[[129 118 127 126 124 110 104]
 [130 129 127 135 127 127 150]] | 127

[[150 136 140 141 147 113 154]
 [117 115 129 108 119 139 108]] | 129

[[144 132 139 101 127 114 101]
 [122 124 151 130 110 113 108]] | 151

[[144 114 101 112 135 149 141]
 [135 113 104 115 135 147 143]] | 104

[[148 151 144 146 150 111 143]
 [146 149 151 156 144 111 147]] | 151

[[129 117 124 146 118 128 142]
 [117 127 151 139 115 140 136]] | 151
---
[[140 133 115 102]
 [136 118 150 110]
 [133 140 155 112]] gives 155

[[117 114 135 123 149 122]
 [127 128 116 121 120 137]
 [113 119 134  99 117 155]] gives 134

[[126 149 112 125]
 [137 133 102 133]
 [119 123 128 156]] gives 128

[[139 143 153 150]
 [129 136 145 137]
 [134 141 154 151]] gives 154

[[129 132 121  99 126]
 [129 132 128 126 128]
 [126 135 126 129 128]] gives 126

[[156 117 132 157]
 [139 118 122 133]
 [145 115 127 141]] gives 127

[[145 123 116 121 124]
 [133 133 122 125 126]
 [109 152 141 140 145]] gives 141

[[123 134 152 130 126]
 [144 122 143 124 102]
 [125 135 121 128 146]] gives 121

[[125 150 112 127 152]
 [118 156 115 131 150]
 [121 145 124 130 149]] gives 124
---
Input: [142 132 125 117 158 130 132]
Output: 158, 117

Input:
[[156 108 124 139 133]
 [145 126 126 139 153]
 [121 130 120 126 128]]
Output: 156, 108

Input: [154 117 141 105 140 143 138]
Output: 154, 105

Input: [111 134 155 158 152 143]
Output: 158, 111

Input: [151 141 142 139 114 112 119]
Output: 151, 112

Input: [ 99 142 128 131 123 147 130]
Output: 147, 99
---
[[151 148 124 153 131]
 [136 138 100 136 151]
 [127 125 126 125 129]] ans = 124

[[125 107 150 112]
 [131 127 123 127]
 [122 147 112 129]] ans = 150

[[123 116 130 125 142  99]
 [130 123 132 115 128 151]
 [128 150 136 100 144 123]] ans = 130

[[122 130 135 106 138]
 [124 135 122 117 139]
 [129 137 124 119 138]] ans = 135

[[127 146 146 135]
 [129 143 143 136]
 [122 154 154 131]] ans = 146

[[125 142 136 126 140]
 [112 104 107 147 111]
 [134 140 130 131 137]] ans = 136

[[ 99 132 107 125 136 145]
 [125 106 130 119 146 112]
 [150 151 119 154 126 106]] ans = 107
---
array([[139, 141, 105, 111, 113, 143],
       [138, 139, 103, 110, 107, 143],
       [139, 144, 108, 113, 123, 141]]) | 139, 141

array([[141, 109, 102, 144, 110, 103, 146],
       [134, 116, 107, 139, 114, 107, 144],
       [137, 112, 106, 144, 113, 106, 147]]) | 141, 147

array([144, 106, 133, 138, 123, 119]) | 144, 119

array([[129, 126, 128, 128, 126, 129, 130],
       [129, 126, 127, 128, 150, 129, 128],
       [126, 131, 128, 128, 114, 126, 129]]) | 129, 129

array([[125, 131, 129, 137],
       [120, 111, 143, 101],
       [130, 136, 156, 127]]) | 125, 127

array([[123, 142, 136, 123],
       [129, 122, 125, 129],
       [152, 121, 121, 152]]) | 123, 152
---
123  152  110  134 yields 123, 134

147  134  131  103  141  102  106 yields 147, 106

144  111  140  150  149  119
129  132  124  129  130  129
125  125  125  137  122  132
yields 144, 132

110  110  109  149  139  109  128
132  119  117  140  130  121  126
yields 110, 126

127  114  147  141  100 yields 127, 100

130  122  128  151  145
128  128  106  143  134
130  128  106  141  138
yields 130, 138

111  128  108  105  113  146 yields 111, 146

107  120  112  112  113  150 yields 107, 150

150  154  135  145  118  130  146 yields 150, 146
---
[106 134 139 140] gives 134

[[103 117 142 113]
 [128 101 105 119]] gives 103

[102 106 110 124] gives 106

[149 147 101 149 143] gives 143

[107 114 148 141 154 156] gives 114

[126 144 133 126  99 123] gives 123
---
array([156, 137, 156, 105]) value 156
array([119, 130, 135, 153, 125]) value 135
array([106, 127, 105, 125, 125, 143]) value 105
array([125, 145, 156, 141]) value 156
array([144, 133, 154, 148, 145]) value 154
array([144, 144, 153, 133]) value 153
---
[120 150 102 104 116 139] value 104

[[134 123 134 114 142 125]
 [130 142 116 133 137 137]
 [128 124 133 128 107 134]] value 128

[[139 125 123 133 124 127 142]
 [142 121 106 107 139 136 120]] value 139

[[133 141 143 136 133 130]
 [129 137 143 121 118 120]
 [120 108 102 143 140 139]] value 143

[130 136 103 119 125] value 103

[114 150 120 143 118] value 120
---
[[132 124 152 148 114]
 [141 127 148 154 105]] ==> 114

[[122 141 134 122 107 130]
 [145 105 122 139 109 136]
 [130 120 137 144 146 150]] ==> 130

[149 145 132 150] ==> 150

[[107 114 123 129 125 129]
 [124 120 129 126 123 132]
 [102 116 120 131 127 127]] ==> 129

[[131 128 150 133 119 116]
 [119 132 146 118 110 108]
 [113 135 152 118 109 102]] ==> 116

[107 149 135 112 121 114] ==> 114
